Each row has a name. Each piece below is followed by the name of the row it came from, unless a question asks for something else. Each question is about the rows just above it. Places in a row count from 1.

[139 145 144 147 119 120 131 150 143 137 149 139 120 122 144 134 150 151
 149 145]  Nogef
[149 124 131 159 149 161 159 129 131 122 124 119 159 144 149 115 126 118
 130 122]  gobuf
[164 175 166 160 108 107 136 177 164 116 163 139 120 122 143 131 172 175
 171 145]  zut
[101 152 163 107 204 120 138 131 188 118 143 127 102 109 184 174 176 203
 175 148]  dulep
[143 120 127 102 176 185 175 109 131 118 107 101 138 148 174 152 204 203
 188 163]  Dape
Every place of [159] in gobuf: -> 4 7 13
Go on from [149 139 120 122 144] to the end of its row. -> [134 150 151 149 145]
[107 101 138 148 174 152 204 203 188 163 143 120 127 102 176 185 175 109
 131 118] is which row reordered? -> Dape
Shuffled zut with one entry gone: [136 175 164 172 139 164 108 122 175 116 131 145 163 120 143 166 171 160
 177], missing -> [107]

[189 177 177  85  90  85 179 197]  Div
[190 196 176 201  99 201 179 196]  fodo
[189 177  90 185  54 162  85 191]  vezo
Which row holds these entries in another order? [ 54  85  90 162 177 185 189 191] -> vezo
Which entry of Div is missing from [179 189 177  85 197 177  85]? -> [90]
Every place of [196] in fodo: -> 2 8
After [85 90], its row goes on with -> [ 85 179 197]
At which places does Div hold [177]? -> 2 3

[110 125 148 119] -> sodi
[131 153 101 103] -> gino
[182 184 110 197] -> gos
[173 176 127 182] -> Ledo
[109 100 109 100] -> makop
[127 127 146 118] -> givib
[179 157 119 181] -> Sege
[182 184 111 125] -> nof
[149 121 150 125] -> rov
[111 128  85 108] -> bagoz
[159 139 133 134] -> detik
[149 121 150 124] -> guzor
At which places does nof hold [111]? -> 3
After [159 139], its row goes on with -> [133 134]
Sege without one entry, shuffled: [179 181 119]. Gone: -> [157]
Shuffled nof with one entry gone: [111 182 125], missing -> [184]
Go on from [182 184 110] to the end of its row. -> [197]
Places of [109] in row makop: -> 1 3
bagoz without one entry, shuffled: [108  85 111]. Gone: -> [128]

[ 69 158  66  91]  luz
[192  69 192 191]  Kikat
[197  72 221 191]  figi
[193 192 191  69]  Sud
Every place of [191] in Sud: -> 3
After [ 69 192], its row goes on with -> [191]
Put [ 69 191 192 192] back in order: which row is it? -> Kikat

[130 146 142 131 148  41 163 152 163 134] -> ser
[148 163 146 128 147  41 163  41 142 124] -> naz
[130 146 142 131 147  41 163 128 124 133] -> rez
Put [130 163 133 131 124 147 142 146 128  41] back in order: which row is it? -> rez
rez without one entry, shuffled: [130 128 124 146 133  41 131 163 142]. Gone: -> [147]
Every place of [146] in rez: -> 2
ser without one entry, shuffled: [163 152 142 148 131 146 163 130  41]. Gone: -> [134]
Go on from [147  41 163 128 124] to the end of its row. -> [133]
After [148  41 163], its row goes on with -> [152 163 134]
Go on from [131 148  41] to the end of its row. -> [163 152 163 134]

[176 161 136 131] : nozu
[131 156  77  58] : Puzad
[198 144 121 126] : safef
[ 72  46 119 133] : doru
[159 134  47  47] : Fakuf
[ 72 112  70  64] : Gomu
[143 161  81  53] : Pire
[134 145  64  53] : misip
[139 139 153 139] : Nes
[176 148 141 127] : Sele
[108 101 108  91] : golov
At which places does Nes hold [139]? -> 1 2 4
After [72 46], its row goes on with -> [119 133]
Every place of [47] in Fakuf: -> 3 4

[158 177 157 139 146 143 144 144] -> sino
[156 169 142 150 152 150 146 147] -> tad
[170 142 207 140 153 140 143 134] -> Kuro
[157 157 139 141 173 145 160 138] -> Fotuv
[148 150 182 158 146 151 150 143] -> nofan
[202 154 143 146 208 165 151 146] -> kulo
[157 143 169 182 175 145 144 144] -> vaf
[151 136 148 149 155 163 174 150] -> setuf
[143 149 140 141 169 144 180 160] -> lom
[147 145 169 140 142 176 154 153] -> Lofe
Every place of [153] in Kuro: -> 5
After [148 149 155 163], its row goes on with -> [174 150]
At which places does sino hold [146]? -> 5

[141 107  65  63  66 173  63  76 184  60  77 175  58  61  74] -> kore
[113 172 175 197 199  58 195 177  71 182 183  74 177 181 194] -> gegu
[174 178 146  73  98  64  71  95 117  69  86  85  80  68  83] -> tuzo
[188 195 202 189 183  55 191 176 110 188 192 144 184 181 192] -> Zeli
[ 76  62  68  92  75 192  77  88 165  80  81 101  80  90  85] -> fogar
[ 81  77  85  90  68  88  92 192  80 165  75 102  62  76  80] -> ror
[ 77  76  58 184 175 141  63  66 107  61 174 173  65  62  60] -> sugo
[177  58 181 183  74 113  71 199 194 197 195 176 182 177 172] -> vuno
[ 76 107 173  66  65 175 141  58  60  63  62  74  77  61 184] -> tid
Which entry of ror is missing from [ 80  92 102  85 192  76 165  75  77  80  68  90  81  88]? -> [62]
Put [ 63 175  76  60  66 173  61  65 141  63  77 184 107  74  58] back in order: which row is it? -> kore
Which row holds these entries in another order? [ 58  60  61  63  63  65  66  74  76  77 107 141 173 175 184] -> kore
Which row holds these entries in another order? [188 192 144 184 181 192 188 195 202 189 183  55 191 176 110] -> Zeli
Put [ 85  76  62  68  92  75 192  77  88 165  80  81 101  80  90] back in order: which row is it? -> fogar
sugo without one entry, shuffled: [141 107  76  65 175  63  61  60  58 174 184  66  62  77]. Gone: -> [173]
Which row holds these entries in another order? [197 199  58 195 177  71 182 183  74 177 181 194 113 172 175] -> gegu

[215  46 201 115 215 115] = tubir
[ 51 206  65 144 122 169] = safak
[216  63 217 159 150 114] = basa
[ 88 185 105 165 126 149] = nusak
[166  78 151  90 126 111] = taduf
[ 58 194  73 154 140 178] = solum
[129 105 115 103 127 120] = famo
[ 51  65 122 144 169 206] is which row reordered? -> safak
After [217 159 150], its row goes on with -> [114]
At which places does tubir hold [115]? -> 4 6

[ 76 101 115 123 127 169 101 138 114  86 135 101 108 125 106 140 111 124
 130  65 146 179 138 148 142 143 137 137 155 128  96 152 124 146 125 149
 136  96 163 109 151 138 118 153 146 150 159 185 119 138 166] : sepim
[131 153 122 126 127 112 145 140 135 145 118 151 132 142 127 125 133 141
 119 163 128 123 119 126 129 109 124 116 120 139 130 110 130 128 160 106
 133 125  95 134 123 127 134 123 109 125 117  94 144 121 109] : Vapuz
[155 101 127 129 122 114 157 135 143  87 138 144 162 156 106 128 110 123
 154 123 121 135 127 124 151  76 114 130 136 134 130 110  97 131 119 132
 156  91 102 112 120 138 135 149 114 148 150  98 133 119 111] : nisa
[155 144 127 126 125 148  96 128 108 142 130 147 121 121 106 167 147 137
 124  95 119 156 147 125 132  98 136 122 120  78 133 110 134 125 121 149
 127 127 133  99 138 125 110 158 145 124 151 144 124 139  94] : bise
[192 132 115 107 133 170 136 145 146 168 114 132 151 166 141 156 174 148
 137 106 105 147 148 147 123 109 149 120 141  94 106 143  99 115 141 121
 106  98  92 121 175 112 112 156 119 117 154 154 177 112 101] : Taze
[160 106 127 116  85 112 130 128 108 187 112 142 176 133 133 121 177 123
 132 163 141 133 118 142 151 153 114 116 132 144 133 149 115 117 134 124
 156 126  87 115 120  96 135 131 108 117 121 182 155 112 101] : dis
[223 159 119 104  82 189  96 124 116 171 138 159 132 127 120 167 173 149
 131  69 119 176 176 126 105  65 146 120 124  78 124 112 119 108 119 145
  92 102 135  90 188 110 104 158 146 119 172 168 182 135  94] : ger
[223 136 119 104  82 189 160 164 162 187 115 159 176 166 149 138 177 129
 154  65  88 179 176 123 105  65 122 131 146  81 104 152  97 108 141 104
 123  91  87  90 188  96 104 116 108 150 172 185 182 129  94] : lobok
[117 137 121 124 127 123 130 141 130 131 125 135 125 144 128 131 128 136
 121 138 133 137 129 130 130 113 126 118 125 138 127 116 124 139 153 123
 127 123 114 138 128 135 129 130 123 139 130 111 136 128 119] : zuze
[160 106 127 116 133 112 130 128 108 187 112 142 176 160 113 121 177 123
 132  93 141 133 118 142 151 153 114 116 132 144 133 149 115 117 134 124
 156 126  87 115 120  96 135 131 108 117 121 182 155 112 101] : pego
[ 71 159 114 119 124 157  98 146 109 166 112 103  99 121 158 121 146 149
 119 142 136 148 121 140 107 153 151 126 130 137 118 141 134 137 177 127
  89 130 156 146 172 128 116 118 146 136 110 156 123 139 153] : Kofa
[133 147 119 130 130 114 143 139 133 139 118 153 126 147 130 126 127 138
 124 160 133 125 126 123 125 104 128 119 121 134 129 111 128 129 158 115
 130 130 107 137 120 134 124 128 123 134 113  99 151 125 112] : Febi
bise without one entry, shuffled: [125 128 151 121 127 132 167 147  78 125 155 149 147 137 133 119 125 156
  96 147 110 126 106 148 142 145 124 124 110 127 124 144 125 138 120 134
 121 130 108 144 139 122 133 121 127  98  99  95  94 136]. Gone: -> [158]
Every place of [133] in dis: -> 14 15 22 31
At which places does sepim hold [125]? -> 14 35
Which entry of dis is missing from [117 187 114 142 131 118  87 127 182 121 153 141 134 142 133  85 132 116
 128 135 116 106 156 177 123 112 112 176 126 151 133 117 108 132 121 115
 133 120 130 155 149  96 115 163 108 101 112 133 124 144]? -> [160]
pego without one entry, shuffled: [112 187 182 176 108 155 115 149 101  87 141 113 123 121 128 117  96 132
 112 117 114 134 124 156 160 130 153 121 116 160 118 142 144 106 133 133
 135 142 126  93 127 108 116 131 133 151 132 115 112 120]. Gone: -> [177]
Shuffled Taze with one entry gone: [107 119 174 132 112 146 109 141 192 106 147 121 137 148 132  92 154 149
 177 141 106 143 112 101 133 147 156 168 115 115  94 123 175  98  99 120
 151 141 154 112 117 121 105 148 156 106 170 114 136 166], missing -> [145]

[121 142  39 153 123 126 119 141] -> lak
[196 102 157 169 110 113 185 116] -> tun
[106 127 128  85 104 159  98 101] -> gadu
[145 147  59 131 164 141  96 157] -> darug
[ 89 117 141  93 123 107 169  86] -> fata
[107 123 141  86 117 168  93  89] -> gif
[107 122 143  86 119 170  90  87] -> zonir
Shuffled lak with one entry gone: [119 121 153 126 141 123  39], missing -> [142]
Every place of [104] in gadu: -> 5
Put [ 89  93 168 117  86 141 123 107] back in order: which row is it? -> gif

